Each row below holds a small network's activations on one input, seen along a few directions.
Each table varies a few parts of the input and shows all the possible inputs, shuffled.
A made-up example of a description, with smaller parts first: one of 6 places along a line, together with either a single point or one of 9 places along a line or (one of 2 separate values, together with one of 5 places around a ring).
Shared parts are said once, and a part with two or three values counts as separate values.

Other details of the inputs vary at random and push rows far along two fixed directions, the same in every table; ignore that.

Rows:
r1: [-40  44 -39  -3 -17 -16  11  20  -3 -19   1 -35]
r2: [-38  42 -46   2 -15 -16   5  21  -2 -17 -13 -34]
r3: [ 25  38  -2  11  40  42   7 -53   8   8  29   9]
r4: [ -2  24 -11  18  54  31 -10 -55 -24 -25   1   7]
r5: [  3  46 -37  18 -38  -3  -1  21  -2   1  -5 -47]
r6: [ 33 -28  38   4  40  33 -15 -38  19  11  22  35]
r7: [  4  33  -9  16  52  29  -2 -53 -10 -26   1  23]
r8: [-13  47 -31   4 -43  -3  34  14   0  18  13 -34]
r9: [  2  54 -39  10 -43  -1   6  20  17   0  -1 -26]
r10: [  0  45 -34  25 -48  -7  21  16 -10   9  -7 -33]
r11: [  7 -37  23 -11 -17  -2 -16  22  17  15   9  -8]
r12: [-22  -9   9 -23 -17 -28   3  38  20 -13  -6   3]
r13: [-20 -15  20 -37 -20 -32   7  46  20  -7  -7   0]
r14: [ 14  20 -13  35  31  40  10 -60 -10  15  13  11]
r15: [ -8  28  -4   4  61  29   4 -55 -19 -16  16   1]
r16: [ 11  35  -5  22  55  24  -1 -48 -14 -26  -4  18]
r17: [  9 -43  39  -5  56  13 -17 -29  10 -10  -7  45]
r18: [  1  32 -19  23  -1  22  20 -30  -6  13  21  -6]
r19: [ 10 -70  44 -14 -53 -22  -8  46  12  23 -16   9]
r20: [ 23 -31 -25 -28 -38 -36 -17  49 -12  31  12   9]
r21: [ 12  34 -24  21   2  27 -10 -26  -5   1   7 -19]
r22: [-22 -72  54 -42 -32 -45  10  55   8   7 -15   9]
r23: [-14 -38  25  -9 -12 -19   2  15  -9  -8 -20  15]
r24: [ 20 -15  15  -6 -44 -19 -10  48  23   9 -14  -8]
r25: [-21 -76  41 -25 -27 -41  -1  48   9   5 -28  16]
r26: [-11  42 -46  11 -34   0   1  19  11   8   0 -43]
r27: [ 35 -31  31   8  41  33 -19 -38  20  13   8  35]
r28: [ 30 -42  46  -8  38  31 -18 -33   5  18  20  15]
r29: [ -4 -37  27 -10   1 -19 -17  26  -8 -15 -23  -3]
r30: [  6 -92  77 -13  48   3  -9 -29  -5   1   1  56]
r31: [-12  36 -78 -16 -15 -37   8  27 -34  -6   9  -6]
r32: [-17  35 -24  18  -7 -10  22  -2 -25 -17 -16 -13]
Each input here is: one of 2 separate values, together with either a single point or (one of 3 separate values, together with one of 5 places along a line).
Q: The inputs of r32 and r10 match in every part but the choice among 2 separate values. If r4 is changed in the same way as r32 into r10, which row does it become?
A: r21
Q: Which other rows does r11 become when the place on the line of 5 takes its other values? List them by row number.
A: r5, r21, r26, r28
Q: Which other rows does r13 become when the place on the line of 5 takes its other values? List them by row number.
A: r7, r12, r16, r17

Rows:
r33: [  1 -24  26  -5  -3  -2 -14  15  16  -6 -13   0]
r34: [ 29 -46  30  -2  44  15 -30 -27 -10   0   3  31]
r35: [  8  23 -10   3  41  24  -4 -39  -1  -6  20  10]
r36: [  7 -42  27 -21 -24 -12  -3  29  18  23   7   6]
r37: [ -6 -48  23 -21 -11 -28  -3  29  -4  -1 -12  18]
r38: [  4  11   1  16 -13  13   5  -5   8   7  -1 -14]
r39: [ 16  21 -16  12  37  21  -8 -37 -10  -8  10  14]
r40: [-21  57 -31  18  18  15  23 -31 -13 -19   2 -11]
r41: [ 19  30 -28  25  16  26   1 -39 -20  10  14  -2]
r42: [-16  -4   1 -13  10  -8  10   0  -3  -3   4   7]
r43: [-22  55 -27  24  14  12  18 -29 -13 -19  -4 -17]
r44: [ -5 -33  10 -10   1 -19  -5  13 -15  -1 -12  10]
r45: [ 11 -25  28  -3 -15   1  -1  11  15  13  -1   2]
r46: [ -26   60  -68   -3 -101  -43   25   77    9   11   -6  -57]
r47: [  1 -36  33 -19 -13 -15 -13  33  22  -1 -12   4]
Q: What is each input in this table made of?
A: one of 3 separate values, together with one of 5 places along a line
Q: The inputs of r42 and r44 match in every part but the place on the line of 5. If r36 is changed in the same way as r42 into r44, which row does it become?
A: r41

Rows:
r48: [  3   9  -4 -27   9   8 -13   0  14  -1  17  -5]
r49: [  8  -4  -5  10 -43 -19 -10  33  -2  -4 -24 -11]
r50: [-25  35  -8   5 -51 -17  41  33  17   5   2 -44]
r51: [  6 -79  77 -14 -21 -15 -19  44  29   2 -21 -12]
r52: [  9  -7 -32  -5 -32 -21 -10  40 -19   9 -14 -21]
r53: [-18  60 -16  32  10  31  37 -49   6   8   4 -15]
r54: [ 19 -27  45  25  48  51  14 -71   1   6  10  44]
r55: [-14  21 -42 -27 -34 -28  -9  45  19   3  14 -28]
r56: [  0 -16 -24   2 -12 -10 -21  22 -15  12   4 -17]
r57: [ 10 -94  36 -25 -16 -26 -12  33  -5  36  12  29]
r58: [ 28 -77  53 -32 -25 -36 -29  54  30   3 -20  42]
r59: [  3  -9 -26 -21  -7 -21 -19  36   9   9  13   4]
r60: [ 41 -38  11   7  53  26   2 -55 -35  26  19  48]
r61: [-28 -36  34   4  85  -1 -14 -51 -46 -49 -29  29]
r62: [ -1  27 -41   0 -60 -35  27  36 -17  18  -3 -13]
r63: [ -9  81 -27  23  35  36  12 -49  25 -12   3 -12]
r64: [  3  10   9   2   7  16  -1  -5  32 -13  -4  12]
r65: [ 10  36 -44 -12 -32 -30  -2  39   4  -2  -6  -4]
r66: [-13  34 -21  17 -55 -14  32  22   3   7  -5 -10]
r67: [ 23 -39  22   5  56  32  -6 -70 -20  23  37  33]
r68: [ 44 -21  -2  -8  62  21 -24 -35 -11   5  13  46]
r69: [ -7   1  21  -1   1  14  17 -10  -3  15  19  -6]
r70: [-67  36 -35 -32  10 -49  18  39 -11 -59 -23  -1]
r71: [-22  -1  16   6 -37  -6  -1  31  27   2 -31 -36]
r72: [ 18  61 -55  34   9  15  -1 -32 -34  -5  -2 -15]
r73: [ -4  80 -30  10  38  36   4 -38   5 -14  27 -17]
r74: [ 22 -30  45  30  49  52 -16 -60   3 -10  -7  25]
r75: [ -2  55 -36  18  22  39  -4 -49 -21  -6  17 -35]
r76: [ 23 -40  18   7  50  30 -34 -51 -17   6  18  10]
r77: [-62 -12   1 -20   8 -43  39   8 -36 -30 -19  15]
r78: [ 21 -89  60 -19 -44 -35  -1  43   8  23 -16  39]
r79: [  5 -81  75 -23 -10  -5 -30  37  14  10 -10  -4]
r80: [  5  17  17  -2  18   9   0  -3  32 -13   7  -8]
r81: [  3  67 -37  47   3  29   5 -36 -12 -15  -6 -17]
r82: [ -6  45 -28   3 -38 -16   5  33  25 -12  -9  -8]
r83: [-26  24 -26 -19 -57 -17  25  31  -2  17  14 -39]
Q: What is each input in this table made of?
A: one of 3 separate values, together with either a single point or one of 11 places around a ring
Q: The inputs of r78 and r58 match in every part but the choice among 3 separate values. If r57 is changed in the same way as r78 into r58, which row does it become?
A: r59
Q: Which other rows does r55 become when the choice among 3 separate values takes its other values? List them by row number.
A: r67, r76
Q: Which other rows agree with r49 in the choice among 3 separate values? List them by row number.
A: r51, r52, r56, r61, r71, r72, r74, r75, r76, r79, r81

Rows:
r84: [-15  33 -58 -26 -51 -55   9  65  -3  -4  -5 -20]
r85: [ -1  68 -51  36   9  23  21 -49 -41  -9  11 -10]
r86: [  9 -31   2 -10   5  -9 -32  17   5   0  -4   7]
r87: [ 13  90 -41  24  25  38  -8 -39  15 -22  10 -27]
r88: [ -6 -69  27 -41 -35 -45  -7  57  -1  17  -4   4]
r89: [ -8 -68  24 -16 -56 -35  -5  50  -2  12 -17   9]
r90: [ -6 -51  49 -11 -49 -25   9  56  27  17 -11  -7]
r91: [ 44 -65  44   3  87  35 -46 -51  -8   2   9  52]
r92: [ -9  77 -37  23  17  40  20 -49   6  -1  22 -16]
r93: [ 27 -72  43  -5  77  30 -19 -65 -22  13  22  57]
r94: [ -4  84 -34  20  17  36  21 -47   1  -5  22 -21]
r95: [ -5   0   2  15 -23  -1  19   4  -7  12 -13 -11]
r96: [-12  50 -31  -9 -55 -16  -4  70  42  -8 -15 -49]
r97: [ 21 -25  30  -7  14  16 -35   2  39  -4  -5   9]
r98: [  0 -12  27 -13 -10   6   3  13  22  10   6  -1]
r99: [  5 -58  11 -42 -26 -50 -15  67   5   7  -9  24]
r100: [ 43 -67  40 -12  85  19 -31 -57 -18   3  15  77]
r101: [-24  27 -26   5 -76 -32  30  46  -1  10 -22 -45]
r102: [  1 -67  35 -19 -48 -34  -3  58  -8  12 -18   9]
r103: [-31  33 -20   7 -75 -26  28  50  21   7  -6 -44]
r104: [ -7  66 -62  17  28  19  23 -44 -34  -3  26 -14]
r105: [ 37 -60  82  17  64  42  -9 -71   1  10  14  46]
r106: [ -7  64 -41  44   9  31  30 -55 -22   4   2 -17]
r107: [ 15 -27   8 -14   5 -12 -31  19   0  -2  -4   2]
r108: [-79  81 -22  15  63   5  34 -46 -19 -77 -26 -13]
Q: What is each input in this table made of?
A: either a single point or (one of 3 separate values, together with one of 8 places around a ring)
Q: Which other rows does r96 become when the choice among 3 separate values takes its other values? List them by row number.
A: r87, r97
Q: Which other rows does r98 become when the place on the ring of 8 takes its other values? List them by row number.
A: r90, r91, r95, r96, r99, r102, r104
